Each row below holds a small network's activations on one input, seen along a few directions.
Each table varies a few parts of the input and shows all the possible inputs, shuffled.
A made-up example of a description, with smaller parts first: one of 6 places along a line, together with either a single point or one of 9 places along a line or (one of 2 separate values, together with one of 8 places around a ring).
Shared parts are said once, and a part with two or three values counts as separate values.
In the rows, 128 means zero.

Other details of the inputs vary at random and push rows far along two fixed directions, the same in every table; ignore that.

A family of inputs:
row 1: [203 170  69  95 162 130 184 133 131  76  96]
row 2: [105 109 171 141  86 138  92 162 117 132 173]
row 3: [ 77  88  73 107 120  58 130 183  83 165 104]
row 4: [178 211  93  94 143 148 207 164 147 100  93]
row 5: [126 176  91 126 143 176 161 109 115 151 103]
row 6: [169  95 143 123 119  90 168 147 165  92 188]
row 7: [ 97  81 166 153  94 141 132 132 135 136 178]
row 8: [176  94 173 106 136 112 157 174 156 101 169]
row 9: [115 130 139 163 140 113 125 101 134 141 137]
row 10: [108 165  91 156 143 143 124  59  98 147  79]
row 11: [ 54 130  38  85 140  93 131 145  81 186  50]
row 12: [124 190 103 123 129 172 143 130 116 138  84]
row 13: [172 121 138  92 144 133 180 150 146  86 126]
row 14: [179 158 140  83 125 120 155 165 135 104 136]
row 15: [103 176  91 152 155 148 112  68  97 152  88]
row 16: [109 146  85 128 144 166 102  77 114 141  70]
row 17: [178 111 173  95  97  98 150 171 142  97 165]
row 18: [101  89 171 134  94 111  93 129 159 123 156]
row 19: [127 156 103 119 139 160 169  90 129 143  82]
row 20: [173 177  86  88 159 165 217 151 137  75  94]
row 21: [103 169  90 154 125 151 116  88 127 135  57]
row 22: [ 88  80 176 167 105 135  93 107 132 181 153]
row 23: [ 98 164  89 140 144 198 114 107  89 145  79]
row 24: [171 157 128  98 107 131 175 169 132  91 139]
row 25: [ 89 131 139 141 115 140  67 102 133 161 114]
row 26: [101  97 183 160 102  96  98 128 139 109 153]
row 27: [179  98 166  91 134 116 142 175 134  95 178]
row 28: [115 156  78 149 154 166  93  91 101 140  76]
row 29: [131 113 115 151 114 122 118  99 123 140 139]
row 30: [167 106 150 105 130  92 158 150 180 114 195]
row 31: [106 178 114 140 130 165 120  99 123 166  51]
row 32: [ 56 138  51 111 148  77 137 146  61 169  46]
row 33: [164 101 162 118 128 127 164 188 151  94 182]
row 34: [104 167  79 125 146 162 107  70 119 166  93]
row 35: [184 212 100 105 164 106 189 140 150  85  90]
row 36: [120 128 133 123 103 124  97 114 135 131 123]
row 37: [171 140 128 100 146 148 173 171 133  95 148]
row 38: [170 106 166 129 151  86 148 164 153  79 175]
row 39: [170 131 173 115 128  77 137 167 148  84 177]
row 40: [177  99 159 118 137  86 144 155 132  67 176]
row 41: [111 124 156 131 104 138 123 123 135 133 106]
row 42: [195 205  76  88 150 121 171 148 137  88 102]
row 43: [174 107 166 117 153  90 139 162 140  77 181]
row 44: [130 159  90 120 164 155 131 103 145 132  81]
row 45: [ 90  94 188 153  93 135  65 126 121 167 140]
row 46: [162  95 165 122 143  91 155 156 150  62 171]
row 47: [181 106 144 118 129  90 153 154 156 108 198]
row 48: [112 103 165 125 100 112  70 138 140 133 170]
row 49: [119 115 125 120 140 142  89 118 127 129 136]
row 50: [120  84 154 169 112 106 106 123 150 149 177]
row 51: [107 120 138 156 132 117 132  93 131 124 133]
row 52: [103 153  90 144 133 193 125  98  91 140  69]
row 53: [111 131 125 137 116 160 126 125 110 149 151]
row 54: [103  65 164 135 118 125  94 124 152 116 161]
row 55: [116  77 164 131 128 125  79 130 143 132 170]
row 56: [ 43 139  43 100 130 122 155 168  56 186  49]
row 57: [101 122 126 166  96 131  75 100 114 146 106]
row 58: [ 97 119 137 144 119 156  95  93 105 177 125]
row 59: [195 187  94  75 164 140 207 129 139 119 107]
row 60: [178 179  75  75 160 129 210 114 166  95 109]
row 61: [ 98 106 150 147 134 165  85 106 108 162 106]
row 62: [ 98 130 133 165 111 134  71 108 122 156 112]
row 63: [ 76  87 166 178  97 150 101 121 127 174 167]
row 64: [176 120 156 126 114  82 143 176 169  96 173]
row 65: [182  87 166  96 122 111 153 165 136  91 169]
row 66: [191 204  94  94 149 107 184 131 129  73  91]
row 67: [ 86  90 171 178 121 113  75  95 117 159 167]
row 68: [ 96  72 170 156  91 135  89  99 111 171 153]
row 69: [157 154 133 102 113 135 186 170 149  85 134]
row 70: [ 87  83 158 151 113 128  71  97 138 172 170]
row 71: [ 68  49 133  93 102  57 124 202  82 178 134]
row 72: [ 83 108 176 170 104 110  50 117 108 138 152]
row 73: [141 170  74 132 147 144 134  95 117 141 105]
row 74: [ 97  71 158 175 120 132  56 116 121 148 153]
row 75: [ 83  80 159 168  83 150  96 112 107 163 167]
row 76: [113 136 138 133 119 124 101 121 155 143 121]
row 77: [171  86 147 121 131  99 152 162 159  72 173]
row 78: [108 156  79 129 134 158 119  61 120 161  83]
row 79: [105 166  95 150 166 157  95  83  91 130  74]
row 80: [140 158  84 146 162 149 133 109 133 127  78]
Description of these inputs: one of 5 places along a line, together with either a single point or (one of 3 separate values, together with one of 5 places around a ring).
Question: Changing only the place on the line of 5 turns row 39 into row 12. The same change can be made to row 51. Which row results?
Answer: row 7
Question: Changing only the place on the line of 5 turns row 56 into row 11. The same change can be made to row 24. Which row results?
Answer: row 36
Question: Start at row 64 and move only the place on the ring of 5, one step at a time. The first step leads to row 21. Which rows follow, in order?
Answer: row 57, row 42, row 62
Question: Change only the place on the ring of 5 in row 75. List by row number the other rows that result.
Answer: row 5, row 7, row 53, row 63
Question: Start at row 33 and move only the place on the line of 5, one step at a time. The first step leads to row 8. Which rows follow, in order?
Answer: row 44, row 80, row 38
Question: Change only the choice among 3 separate values in row 29. List by row number the other rows that result.
Answer: row 1, row 57
Question: Change only the place on the line of 5 in row 15. List by row number the other rows that result.
Answer: row 34, row 53, row 58, row 73
